Each row below holds a small network's activations on one input, seen along a few directions.
Each table varies a few parts of the input and shows all the possible inputs, shuffled.
A made-up example of a description, with smaller parts first: ring(8) and (point or line(9) or (values(3) and line(4))).
Shared parts are said once, and a part with two or three values counts as separate values.
(in the rows, 128 means zero)

Other details of the inputs vary at random and push rows far along two fixed directions, the same in every table; ignore that.

A family of inputs:
r1: [106 119 125  99 111 123  89  90 103 119 131  88  88]
r2: [124 134 184 132 123 113 121  78 123 127 133 122 108]
r3: [123 143 124 137 120 124 132 152 134 122 124 129 147]
r4: [116 145 156 153 104 101 146 152 146 110 123 126 172]
r5: [142 110 123 125 147 137 129 128 128 149 122 138 129]
r6: [127 127 171 139 127 110 127  97 125 135 127 127 131]
r7: [136 134 153 130 137 125 117 104  98 143 122 123 121]
r8: [150  85  84 128 157 149 165 175 159 147 123 154 153]
r9: [124 125 165 158 122 105 161 131 135 129 132 130 176]
r10: [120 139 185 136 125 112 119  86 111 134 130 121 109]
r11: [116 151 149 138 107 105 116 104 134 111 134 128 134]
r12: [121 165 122 124 122 132  92  91  96 120 141 124  95]
r13: [153  98  27  92 164 183 116 181 153 145 119 158  90]
r14: [140 109  78 122 136 152 163 202 172 120 121 146 140]
r15: [150 102 102 145 146 135 170 178 135 144 120 143 192]
r16: [144 108  62 122 142 146 144 187 161 131 120 152 159]
r17: [ 91 133 174 138  84  85 133 118 109 103 127  78 166]
r18: [129 120 145 142 135 127 153 140 132 138 127 132 142]
r19: [140 124 143 145 132 113 141 122 118 138 123 131 174]
r20: [129 126 153 147 131 120 151 137 124 140 125 128 161]
r21: [142  94 152 148 130 113 187 185 169 129 109 137 199]
r22: [113 163 165 131 109 108  97  97 112 118 127 118 114]
r23: [151  95  31  93 161 181 122 181 162 140 121 159  83]
r24: [102 119 150 117  99 104 116 118 110 113 122  84 134]
r25: [130  75  12  82 152 185 132 183 133 136 135 120  89]
r26: [134 142 125 116 149 154 102  87  83 149 138 125  68]
r27: [136 124 126 113 151 150 109 105 107 152 130 132  79]
r28: [121 139 178 136 122 113 126  73 122 124 141 124 112]
r29: [134 115 131 128 142 144 152 139 138 135 132 134 114]
r30: [120 147 102 117 130 147 105 111 124 122 145 135  75]
r31: [129 155 112 105 134 146  78  97  96 129 129 125  64]
r32: [122 150 116 106 125 144  94  85 127 115 146 132  56]
r33: [113 160 146 142 109 111 116 111 119 115 138 124 139]
r34: [129 126 148 150 130 118 150 129 124 138 132 131 166]
r35: [133 138 124 144 116 107 133 147 134 116 119 132 187]
r36: [144 102  82 117 137 149 156 201 176 122 113 148 139]
r37: [137 100 142 156 128 116 194 179 166 125 124 140 205]
r38: [105 111 141 133  94  90 139 134 129 108 125  90 187]
r39: [115 151 188 145  92  86 127 109 146  99 123 120 157]
r40: [123 146 107 113 127 150 112 111 132 115 147 134  70]
r41: [131 134 124 114 148 147  98  73 100 149 144 132  70]
r42: [125 157 119 125 125 134 104 119 105 123 130 124 108]
r43: [141 132 125 110 150 148  91  77  91 150 131 129  72]
r44: [126 147 175 160  96  75 134 139 134 108 107 120 218]
r45: [125 141 113 109 132 145  99 118 127 126 130 133  69]
Description of these inputs: ring(5) and (point or (values(2) and line(4))).
Question: Changing only the ring(5) part turns r43 into r15. The same change can be made to r1. Which row results?
Answer: r25
Question: Changing only the ring(5) part turns r41 into r20. The same change can be made to r32. Which row results?
Answer: r14
Question: A walk changes only the ring(5) part. It starts at r33 and steps to r3. List the rest of the walk in order.
Answer: r22, r13, r16
Question: Change only the values(2) part in r21. List by row number the other rows that result.
Answer: r36
Question: Change only the line(4) part in r10. List by row number the other rows that result.
Answer: r7, r21, r27

A family of inputs:
r46: [144  91  79 106 163 164 135 130 137 139 132 143  79]
r47: [144 127 114 101 145 154  94 108 132 139 122 140  44]
r48: [137  84  99 122 129 128 154 190 146 119 106 115 165]
r49: [120 164 138 107 111 122  79  79 116 106 129 121  95]
r50: [134 143 176 176 103  82 163 141 160 114 122 141 217]
r51: [152 127 122 103 143 149 111 137 152 127 115 145  91]
r52: [103 174 168 143 104 103 106  83  78 113 146 107 103]
r53: [156 136 185 140 155 108  99  61  68 178 112 136 149]
r54: [118 120 127 131 109  98 130 132 127 112 124 117 157]
r55: [106 164 159 139 135 135 106  88 107 146 147 132  76]
r56: [142 108  54 107 137 147 126 170 153 128 113 141 127]
r57: [134  89  83 125 132 126 159 178 147 119 117 121 172]
r58: [123 130 174 153  85  74 143 162 150 103  95 112 214]
r59: [ 99 146 126 133 113 120 100 108 118 131 144 119 124]
r60: [117 100  97 111 129 136 119 175 146 138 111 123 131]
r61: [101 147 135 150 116 114 135 155 123 132 130 122 160]
r62: [115 130 146 152 125 116 137 129 148 140 138 141 156]
r63: [123 128 176 166 113  97 159 111 131 114 137 127 179]
r64: [141 140 153 132 124 110 132 127 159 114 119 144 157]
r65: [127 147 148 111 107 120  95 119 129 106 111 119 120]
r66: [123 166 170 165  95  91 154 164 141  98 112 127 222]
r67: [129 152 151 123 126 120  96  70 125 127 133 133  78]
r68: [114 183 163 130  96 109  85  70 109 100 140 120 121]
r69: [145  90 116 119 142 135 143 162 148 135 114 142 118]
r70: [111 160 141 131 123 130 110  89  79 118 148 105  84]
r71: [134 149  78 119 138 158 115 146 116 130 130 138  89]
r72: [146 131 163 151 132  94 106 106  72 154  97 110 213]
r73: [128 130 116 109 153 179 137 105 104 149 151 129  61]
r74: [127 135 143 140 127 121 125  95 119 126 147 140 111]
r75: [117 123 134 134 112 120 151 130 124 121 144 102 172]
r76: [143 117  99 136 153 151 159 166 132 140 133 155 118]
r77: [148  97  90 143 158 157 187 196 147 138 125 152 153]
r78: [121 126 153 131 126 136 145  92 121 134 151 121 124]
r79: [118 133 197 131 116 106 111  69 107 119 128 107  90]
r80: [ 99 149 184 135 117 102  96  64 122 135 138 121 100]
r81: [125 126  91 109 143 167 140 142 106 138 146 112  99]
r82: [135 108  52 108 148 167 123 139 118 129 144 129  90]
r83: [131  88 122 131 139 128 152 189 173 146 106 142 159]
r84: [136  82  83  96 140 157 147 176 141 136 118 107 127]
r85: [158 137  91 126 157 164 148 177 155 133 124 165 125]
r86: [125 132  73 103 137 156  92 102  99 128 152 130  57]
r87: [111 115 170 146  96  82 170 143 141 111 122  91 225]
r88: [127 175 155 139 132 133 109  84 107 131 139 138  73]
r89: [140 102  92 109 151 148 124 123 135 138 133 148  80]
r90: [125 146 122 143 105 110 125 132 134 112 127 129 163]
r91: [116 107  58  96 144 156 103 147 137 146 129 132  90]
r92: [109 136 190 125 115 114 125  54 110 128 144 104 106]
r93: [143  78  74 113 134 136 149 207 151 126 104 131 154]
r94: [129  94 175 138 117 110 177 154 153 129 112 113 186]
r95: [151 141  97 114 149 160 115 125 148 128 138 160  97]
Question: Describe the family of inputs behind these rows.
Answer: values(2) and (point or (line(4) and line(6)))
Question: Changing only the values(2) part turns r67 into r56. The same change can be made to r80. Which row results?
Answer: r91
Question: Changing only the values(2) part turns r60 into r83. The same change can be made to r48. Which row results?
Answer: r79
Question: Change only the line(4) part in r48. List by row number the other rows that result.
Answer: r57, r70, r82

A family of inputs:
r96: [103 134 122 107 125 147 116  81 109 115 160 108  32]
r97: [109 116 216 156 110  90 176  91 125 125 141  97 176]
r98: [121 113 178 148 114  85 141  78 126 127 137 114 197]
r99: [155  96  85 110 131 135 146 197 177 112  99 147 144]
r100: [119 123 158 114 124 121  93  91 132 135 124 127  72]
r101: [150 102  71 102 151 167 148 195 149 124 110 139  92]
r102: [116 114 117 103 142 163 120  78 105 132 158 112  27]
r103: [128 102 121  89 149 157 106  53 119 144 156 122  41]
r104: [119 135 119 113 153 163  94 101  77 159 140 122  39]
r105: [107 139 125 123 108 107  98  70 116 106 150 117 107]
r106: [131 101  99 141 122 102 143 200 174 125 100 147 205]
r107: [148  85  62  99 191 199 136 168 109 188 128 144  78]
r108: [120 112  88 119 128 151 156 217 176 125 114 132 136]
r109: [127  82 101 135 111 109 182 188 188 104 125 134 190]
r110: [119 124 174 158 117  90 148  81  97 139 141 106 202]
r111: [122 116  65 141 113 125 165 192 151 114 133 125 215]
r112: [142 140 143 106 160 164 101  75  61 157 135 115  58]
r113: [110 155 122 128 124 118  82 101  92 138 130 122  97]
r114: [147 135 159 113 138 120  87  61 100 139 118 124 113]
r115: [131 153 166 131 129 130 109  92  70 131 128 109  96]
r116: [170  76 113 110 153 142 159 174 167 142  98 145 162]
r117: [138  66 105 134 125 120 184 180 183 119 124 136 187]
r118: [ 91 151 160 134  90 113 143 110 134  92 151  95 124]
r119: [131  94  17  75 141 189 125 164 173 117 147 141  62]
r120: [128 140 202 142 111 102 136 108 114 113 114 107 129]
r121: [163  82 121 119 160 153 178 185 150 148 101 134 154]
r122: [136 149 179 159 107  81 122 109  94 122 109 112 196]
r123: [125 117  93 101 140 147  84  56 104 131 155 126  55]
r124: [105 136 177 155 111 106 148  90  86 123 153  99 146]
r125: [156  66  58  78 183 190 121 157 159 175 117 156  59]
r126: [125 179 112 115 112 131  77 102  92 112 127 113 108]
r127: [134  82 128 143 139 128 182 211 169 142 103 135 172]
r128: [138 140 186 150 103  75 114 102 123 109 105 120 190]
r129: [113 135 119  93 129 141  72  91 129 129 132 130  21]
r130: [158 119   8  73 154 189  88 171 150 123 116 152  77]
r131: [100 153 134 131  88  98 108  90 135  92 147 110 153]
r132: [115 138 180 145 109  83  96  88 121 129 117 123 150]
r133: [121  99  97 152 124 124 195 201 138 120 136 123 200]
r134: [115 166 198 140  70  73 120 122 154  78 110 108 180]
r135: [115 178 159 137 100 118 118 130  97 103 127 103 141]
r136: [179 133 127 167 180 162 191 161 185 161 131 220 161]
r137: [132 162 119 121 123 122  84  97  83 122 123 119 103]
r138: [149 142 125 105 156 151  79  59  64 159 128 121  75]
r139: [102 154 140 106 102 124  82 106 145 111 130 120  75]
r140: [ 99 164 172 147  81  74 101 120 145 102 117 116 187]
r141: [179 141  87 153 183 180 164 161 180 150 140 226 101]
r142: [ 97 174 123 111 123 154  80 102  86 132 146 110  47]
r143: [145 115 107 145 130 126 176 219 133 121 104 131 198]
r144: [150  77  95 121 160 137 138 168 157 165 105 151 173]
r145: [120 144 119 117 142 139  70  74  76 157 134 123  62]
r146: [156 178 121 181 133 131 183 201 212 110 138 207 198]
r147: [140 121  91 115 125 152 158 212 166 107 107 129 145]
r148: [ 97 143 201 155  96  82 144 138 138 113 117 109 153]
r149: [131 138 220 148  91  69 128 100 136 100 106 113 172]
r150: [164 102  16  80 164 179  96 168 142 132 112 158  75]
r151: [ 94 177 176 163  80  72 111 124 117 111 120 106 202]
r152: [119 121 173 117 146 140 120  92 112 158 128 116  73]
r153: [137  78 117 148 149 137 205 178 129 151 135 124 210]
r154: [115 131 144 149 114 102 128  83  92 128 146 109 157]
r155: [119 139 182 149 128  97 111  84  90 160 122 115 163]
r156: [ 94 159 203 170  94  77 139 134 105 120 123 105 179]
r157: [ 93 159 144 142  96 118 139 116 104 104 157  96 143]
r158: [170 157  75 151 173 173 158 172 186 135 145 224  97]
r159: [113 141  77 108 133 148  88  73  82 130 160 117  58]
Question: Changing only one part turns r116 into r99. The same change can be made to r125. Which row results?
Answer: r129
Question: Describe the family of inputs behind these rows.
Answer: line(4) and (point or (values(3) and ring(5)))
Question: Change only the line(4) part in r98. List by row number the other rows that result.
Answer: r105, r123, r131
Question: Change only the values(3) part in r130. List by row number the other rows that result.
Answer: r131, r140
